A small network was trained on invented records. Each row is its activation on one of them, seen along a few directions.
After each row come some of the record's fields: Tomi, Bave, Gok, Suto.
Not every record has every field; a missing one is written absent.
Other fields move the rows too, some of them a lot.
In the rows, zero is written as 500.
Strong random noise was added to every row along 18 fixed directions; ignore it. To show where, here is one row again and again, with new noise each time:
[498 701 427 578 358 421 583 222 527 393 630 573 651 466 576 491 440 475
 481 602 533 566 582 414 579 592 319 530 405 492 347 401 610 406 353 477
 464 650 296]
[462 391 687 507 436 494 613 644 594 524 556 567 462 592 585 658 336 611
 477 570 593 682 573 391 672 698 594 381 450 528 479 288 212 515 488 273
 392 239 559]
[395 363 533 278 607 502 283 424 495 601 351 424 572 405 414 384 481 484
 501 409 484 394 478 500 394 471 559 524 518 577 452 580 638 508 499 581
 388 488 441]
[344 543 470 553 344 599 437 442 515 471 570 481 493 546 433 535 635 484
 595 609 483 381 409 480 407 571 510 574 475 466 562 458 476 464 565 438
 511 513 524]
[538 502 514 534 361 463 527 436 571 543 579 523 515 428 469 572 532 457
 520 457 433 398 535 490 541 571 572 430 519 565 340 476 424 471 616 406
 561 417 532]
[676 445 584 541 612 466 487 497 459 549 424 432 557 532 700 628 655 588
 524 543 557 680 564 448 648 555 378 720 530 486 609 479 457 356 237 477
 574 508 519]
[668 385 523 445 416 375 369 367 389 606 334 547 456 516 491 474 543 518
 301 386 515 465 447 535 615 376 581 515 671 297 405 550 570 367 523 559
 611 519 547]
[603 413 511 379 350 414 548 515 628 466 477 409 277 575 446 455 415 501
 572 437 466 497 373 605 520 416 655 669 467 545 453 559 464 454 709 616
 597 566 595]
[470 591 544 597 532 546 442 690 498 601 590 566 539 423 653 600 536 592
 517 529 538 495 598 352 570 676 274 516 446 525 691 255 279 322 289 477
 352 467 503]
[308 546 423 455 431 562 450 574 601 424 418 267 476 398 475 444 461 450
 588 449 482 331 465 590 375 316 578 385 624 494 547 573 488 502 648 555
 594 514 549]
[584 563 519 674 444 549 457 399 440 553 535 627 527 445 472 534 403 569
 334 550 577 424 660 449 568 557 572 413 532 506 429 430 594 423 586 431
 423 542 547]
[603 367 587 176 615 188 627 528 611 594 455 462 478 500 459 495 649 480
 466 355 460 423 405 585 568 496 482 417 524 661 433 584 502 530 358 528
 524 357 477]
[380 396 516 531 363 489 331 563 576 718 468 405 568 554 611 570 601 443
 608 585 466 429 368 464 528 477 467 707 541 654 635 362 435 353 511 536
 559 542 478]
[455 461 547 421 387 524 471 494 550 475 450 597 493 635 502 520 355 556
 431 543 688 685 492 480 572 543 510 547 359 376 618 410 399 398 447 500
 348 492 497]
[552 525 519 699 501 482 466 436 447 601 532 455 567 494 579 565 636 557
 449 686 519 395 546 429 577 537 449 550 611 620 552 416 663 386 427 446
 559 622 489]
[563 707 526 599 586 514 446 357 284 558 428 620 533 621 585 554 520 634
 277 541 583 461 598 497 527 365 439 630 590 400 550 499 669 454 356 474
 408 542 542]
[477 362 396 484 339 369 462 334 585 532 535 647 595 418 438 439 599 321
 521 474 517 418 329 570 522 623 454 579 486 537 475 438 567 453 578 629
 598 585 404]
[513 651 398 581 465 421 331 279 476 561 510 778 444 424 566 583 504 484
 292 296 485 418 614 538 509 567 478 546 530 379 371 354 500 360 528 601
 403 461 573]
[440 538 508 587 468 561 470 434 456 591 591 430 487 660 491 621 661 485
 477 659 379 486 532 377 558 321 500 345 465 625 488 539 453 425 343 302
 521 464 413]
[483 482 382 535 372 546 549 240 352 375 561 581 515 580 402 395 618 414
 561 599 491 524 313 492 519 450 380 606 457 331 509 531 544 523 461 495
 625 591 347]

[482 687 388 612 461 735 350 529 609 547 491 390 475 529 450 577 534 446
 617 485 466 435 622 598 310 278 596 702 324 675 676 702 526 342 618 611
 461 677 635]
Tomi=p2 Bave=e1 Gok=z2 Suto=s1
[495 485 456 412 300 430 445 382 526 568 419 579 640 542 445 497 492 380
 395 420 535 484 446 550 534 357 525 398 499 389 423 580 515 458 544 513
 532 506 434]
Tomi=p2 Bave=e1 Gok=z2 Suto=s2
[796 563 449 528 428 399 659 543 691 484 629 446 147 600 412 643 621 499
 433 413 423 525 586 602 610 330 638 355 370 600 491 662 362 285 554 517
 605 548 674]
Tomi=p4 Bave=e1 Gok=z2 Suto=s2
[501 462 571 515 469 618 618 631 408 345 477 508 576 531 454 377 277 512
 542 598 576 590 434 530 449 448 583 558 520 450 531 636 563 716 613 491
 536 581 497]
Tomi=p3 Bave=e2 Gok=z1 Suto=s2
[527 585 435 598 593 411 447 466 495 340 457 673 386 587 635 461 448 562
 338 565 631 623 479 563 461 594 441 751 500 400 618 414 759 473 413 773
 432 776 537]
Tomi=p2 Bave=e1 Gok=z1 Suto=s1
[475 463 526 383 459 470 482 495 506 600 434 558 517 601 514 460 336 449
 509 416 471 543 418 551 507 334 570 665 455 600 455 551 476 563 549 576
 472 480 460]
Tomi=p2 Bave=e1 Gok=z2 Suto=s2
[632 326 481 329 436 586 536 384 481 519 327 415 585 588 307 458 505 394
 552 422 630 554 442 672 519 282 672 496 468 434 515 758 508 588 709 454
 618 421 570]
Tomi=p3 Bave=e1 Gok=z1 Suto=s1
[522 524 553 437 339 416 447 520 485 359 440 494 659 396 423 403 569 520
 435 541 533 418 423 481 382 665 541 475 595 286 417 671 737 463 447 549
 569 695 471]
Tomi=absent Bave=absent Gok=absent Suto=absent
[323 431 652 313 705 346 463 639 548 454 425 410 617 440 621 494 660 574
 549 565 487 440 400 476 368 734 399 571 627 554 534 487 642 641 261 519
 443 459 444]
Tomi=p1 Bave=e1 Gok=z2 Suto=s1
[377 476 486 594 460 469 453 443 641 408 555 536 480 558 630 628 500 466
 452 603 479 690 548 443 551 548 517 467 450 554 487 440 459 420 351 476
 508 544 414]
Tomi=p1 Bave=e2 Gok=z2 Suto=s2
[522 392 628 489 526 657 509 650 333 550 532 626 408 636 409 582 560 556
 485 488 454 568 439 425 525 484 571 471 467 378 582 557 225 590 457 312
 460 263 577]
Tomi=p4 Bave=e2 Gok=z2 Suto=s2
[608 380 604 414 590 302 531 565 498 641 441 527 436 575 524 516 508 565
 328 478 504 523 491 482 616 500 544 392 591 550 460 454 551 495 399 483
 480 436 513]
Tomi=p3 Bave=e1 Gok=z1 Suto=s2
[552 652 467 527 461 513 513 423 514 481 565 647 483 598 645 580 367 480
 512 439 473 684 561 486 548 464 392 715 330 495 445 433 378 465 441 540
 404 513 441]
Tomi=p1 Bave=e1 Gok=z2 Suto=s1
[556 405 561 416 374 461 428 543 594 656 438 535 530 567 433 591 581 434
 496 423 481 459 455 569 482 476 652 574 458 561 486 607 444 436 608 495
 519 446 606]
Tomi=p2 Bave=e1 Gok=z2 Suto=s1
[481 421 552 530 474 410 548 533 566 522 465 277 549 371 601 511 526 549
 633 536 489 438 498 472 539 677 530 538 684 531 426 373 537 488 575 463
 645 452 537]
Tomi=p3 Bave=e2 Gok=z2 Suto=s1
[465 470 474 522 391 353 499 535 796 326 542 412 328 377 647 664 521 455
 537 385 406 612 565 542 543 654 609 361 574 428 297 401 296 420 574 503
 652 410 601]
Tomi=p1 Bave=e2 Gok=z1 Suto=s2
[590 531 501 466 477 520 457 500 311 507 410 470 578 331 539 339 347 548
 504 380 493 433 487 454 531 454 357 532 651 279 386 434 473 551 576 534
 544 503 462]
Tomi=p2 Bave=e2 Gok=z1 Suto=s2
[503 662 355 555 624 554 753 255 455 319 582 432 414 608 512 505 492 538
 612 569 570 631 569 542 543 446 377 533 403 468 525 440 518 594 462 427
 497 440 447]
Tomi=p3 Bave=e1 Gok=z2 Suto=s1
[510 537 547 353 349 364 652 430 586 531 578 375 389 690 477 460 358 582
 535 630 528 560 433 434 626 475 486 509 383 575 425 351 476 433 513 450
 409 526 413]
Tomi=p3 Bave=e2 Gok=z1 Suto=s2
[452 521 537 484 587 569 515 415 374 575 513 636 426 681 500 572 418 515
 427 456 420 573 512 488 539 325 559 475 462 515 419 466 360 658 511 341
 410 253 487]
Tomi=p1 Bave=e2 Gok=z1 Suto=s1
[531 386 357 602 486 503 307 354 546 542 558 642 390 520 439 514 660 389
 464 533 456 526 453 516 490 574 513 587 377 561 552 466 589 350 526 641
 512 673 471]
Tomi=p1 Bave=e2 Gok=z1 Suto=s1
[421 399 537 728 428 436 349 591 528 483 500 651 521 602 708 660 573 405
 318 612 398 666 469 445 544 493 598 489 607 491 481 517 527 436 338 523
 643 613 459]
Tomi=p1 Bave=e2 Gok=z2 Suto=s1
[450 491 518 470 555 603 502 547 493 439 484 340 348 476 421 459 430 589
 571 503 461 433 537 495 422 476 628 445 524 504 473 533 490 552 643 447
 485 442 575]
Tomi=p1 Bave=e2 Gok=z2 Suto=s1
[464 395 513 574 556 707 328 585 400 474 415 418 580 485 520 478 609 483
 601 578 503 535 431 497 392 477 501 699 532 456 691 641 549 513 480 551
 581 620 527]
Tomi=p4 Bave=e2 Gok=z1 Suto=s2
[681 506 644 250 506 509 548 594 293 608 554 602 526 468 233 278 417 589
 498 425 439 304 421 412 438 541 451 518 372 502 418 639 543 593 514 483
 304 504 430]
Tomi=p4 Bave=e2 Gok=z2 Suto=s1
[510 286 599 356 189 315 393 697 526 598 390 383 625 422 540 362 483 466
 505 512 484 502 250 390 611 529 432 471 653 270 494 445 424 328 432 606
 666 643 376]
Tomi=p2 Bave=e2 Gok=z1 Suto=s2
[491 490 487 536 523 589 495 445 434 497 499 538 611 522 585 540 551 470
 619 513 516 608 461 492 509 534 388 693 455 480 561 460 410 570 460 454
 536 445 468]
Tomi=p2 Bave=e2 Gok=z1 Suto=s2
[555 476 554 306 599 330 506 596 611 560 491 352 445 411 568 389 321 511
 592 381 348 505 518 469 494 469 501 584 456 752 323 527 563 508 472 664
 452 566 412]
Tomi=p2 Bave=e2 Gok=z2 Suto=s1
[384 468 442 446 639 416 519 379 511 410 459 501 439 513 493 572 826 533
 474 512 600 439 412 608 447 651 406 544 594 362 667 417 547 512 393 490
 524 402 577]
Tomi=p1 Bave=e2 Gok=z1 Suto=s2
[400 656 509 514 378 439 615 341 380 414 563 825 592 794 485 599 567 459
 296 559 539 604 411 533 504 446 510 486 461 301 471 568 517 616 320 375
 463 404 443]
Tomi=p3 Bave=e2 Gok=z2 Suto=s2
[722 375 460 719 525 680 471 394 283 543 582 717 548 408 401 483 562 468
 530 498 506 564 549 416 596 667 464 552 429 407 499 476 435 494 561 442
 544 474 492]
Tomi=p4 Bave=e2 Gok=z2 Suto=s1
[629 322 523 492 549 483 495 475 537 498 489 527 552 412 587 495 448 514
 612 477 584 755 541 419 647 760 399 638 378 469 513 356 389 408 411 547
 481 482 437]
Tomi=p2 Bave=e2 Gok=z2 Suto=s1
[353 570 465 589 560 505 372 546 510 424 485 386 405 569 693 481 389 536
 483 624 427 608 512 422 472 403 456 579 532 549 517 402 595 456 391 616
 466 690 423]
Tomi=p2 Bave=e2 Gok=z1 Suto=s1
[451 491 576 541 333 616 450 588 583 400 655 632 595 523 395 621 555 421
 469 599 412 607 583 342 442 648 600 202 311 459 357 650 372 503 419 314
 436 491 450]
Tomi=p2 Bave=e1 Gok=z1 Suto=s1
[551 356 510 480 503 461 509 580 514 560 420 436 628 487 548 409 400 496
 516 607 654 589 443 491 611 491 405 537 490 564 661 438 565 448 464 596
 510 640 416]
Tomi=p2 Bave=e2 Gok=z1 Suto=s1
[197 468 443 515 645 502 546 530 459 279 518 641 452 500 549 472 574 432
 552 499 449 480 321 585 335 609 456 541 612 439 550 450 488 801 482 537
 541 369 502]
Tomi=p2 Bave=e1 Gok=z1 Suto=s2
[542 477 524 534 383 447 361 470 403 599 449 498 593 516 513 504 646 535
 355 610 540 469 471 378 600 488 389 375 597 312 538 473 549 285 308 453
 534 608 406]
Tomi=p1 Bave=e1 Gok=z2 Suto=s2

Which values does each new row have?
[519 831 409 521 517 376 518 294 537 480 530 433 482 398 604 549 495 599
 416 413 500 389 696 497 505 481 355 493 547 470 378 394 596 350 410 528
 421 540 502]
Tomi=p2 Bave=e2 Gok=z2 Suto=s2
[485 474 500 398 403 411 512 172 531 772 463 553 777 558 416 514 491 404
 485 530 598 370 478 566 556 452 524 635 452 748 405 462 681 526 631 409
 433 439 375]
Tomi=p1 Bave=e2 Gok=z2 Suto=s2
[498 599 393 591 442 532 579 619 572 512 630 348 346 512 516 535 643 526
 640 589 466 380 467 483 533 454 323 443 454 584 690 355 338 368 531 501
 542 560 552]
Tomi=p2 Bave=e1 Gok=z1 Suto=s2
[523 597 501 462 445 417 633 592 550 380 412 433 542 550 568 566 593 558
 472 489 686 570 483 598 537 531 433 468 564 250 679 505 444 429 390 506
 575 464 601]
Tomi=p4 Bave=e2 Gok=z2 Suto=s1
[702 466 412 686 602 537 495 424 339 571 590 653 254 469 386 408 432 612
 346 538 538 421 576 442 621 520 458 413 486 506 547 321 566 421 611 541
 423 584 532]
Tomi=p1 Bave=e2 Gok=z1 Suto=s2
[274 466 473 385 530 636 440 425 519 418 576 537 577 569 285 519 790 424
 646 589 479 448 376 497 280 634 479 527 311 517 625 642 510 599 390 418
 407 434 448]
Tomi=p2 Bave=e2 Gok=z2 Suto=s2
[471 528 589 515 528 659 472 509 428 530 419 506 646 528 568 514 381 503
 607 484 505 510 483 552 398 455 575 817 535 555 485 573 508 692 642 455
 516 421 553]
Tomi=p1 Bave=e2 Gok=z1 Suto=s1
[439 466 529 458 627 550 385 466 535 477 400 592 491 518 507 618 630 542
 440 445 612 533 550 572 403 677 572 574 503 401 585 497 493 510 484 477
 409 366 660]
Tomi=p1 Bave=e1 Gok=z1 Suto=s1
[438 444 505 513 300 606 297 662 578 556 588 443 469 539 463 483 491 408
 577 595 335 524 439 351 456 404 507 453 335 582 518 551 386 332 465 539
 478 692 383]
Tomi=p1 Bave=e2 Gok=z1 Suto=s1
[621 300 613 328 679 630 384 704 437 482 425 280 348 441 409 346 443 582
 594 495 384 577 497 391 448 375 552 549 416 566 566 744 487 449 391 583
 466 642 451]
Tomi=p1 Bave=e2 Gok=z2 Suto=s2
[650 707 448 643 627 487 649 260 292 612 524 518 520 491 543 489 447 621
 424 522 560 345 641 498 611 421 369 547 605 542 428 343 664 557 578 409
 453 454 502]
Tomi=p2 Bave=e1 Gok=z2 Suto=s1
[498 601 645 325 458 678 458 511 392 583 462 445 656 549 407 461 335 637
 509 523 564 557 628 336 509 441 440 416 328 395 488 561 385 451 371 301
 238 406 399]
Tomi=p1 Bave=e1 Gok=z2 Suto=s1
[459 560 598 668 226 660 441 616 490 484 575 538 650 512 500 474 250 427
 497 664 398 444 500 414 429 384 662 554 497 630 360 659 583 583 671 445
 543 733 415]
Tomi=p1 Bave=e1 Gok=z2 Suto=s2
[698 552 478 471 439 521 514 463 523 423 601 439 397 410 369 476 644 530
 599 453 404 426 528 478 452 598 486 563 380 479 436 639 513 389 520 532
 538 619 548]
Tomi=p2 Bave=e2 Gok=z2 Suto=s2
[266 486 536 540 385 449 484 524 613 432 423 463 562 645 689 559 342 482
 466 629 571 654 416 526 515 451 560 576 573 473 531 375 518 544 500 502
 525 514 455]
Tomi=p1 Bave=e2 Gok=z1 Suto=s1
[466 498 386 527 464 603 522 441 648 476 539 583 546 519 341 514 425 426
 484 536 688 570 590 571 492 510 537 348 259 584 648 520 504 444 585 520
 350 538 495]
Tomi=p2 Bave=e1 Gok=z2 Suto=s2
[485 806 515 526 281 342 564 310 646 638 562 406 513 600 552 636 441 634
 415 588 589 337 643 491 566 551 523 545 491 593 382 283 624 305 587 408
 363 522 569]
Tomi=p2 Bave=e2 Gok=z2 Suto=s2
[393 539 508 493 592 506 463 595 474 458 444 515 396 627 650 492 278 507
 395 472 435 680 520 471 528 258 515 443 505 499 488 513 441 542 370 552
 433 498 420]
Tomi=p4 Bave=e1 Gok=z2 Suto=s1
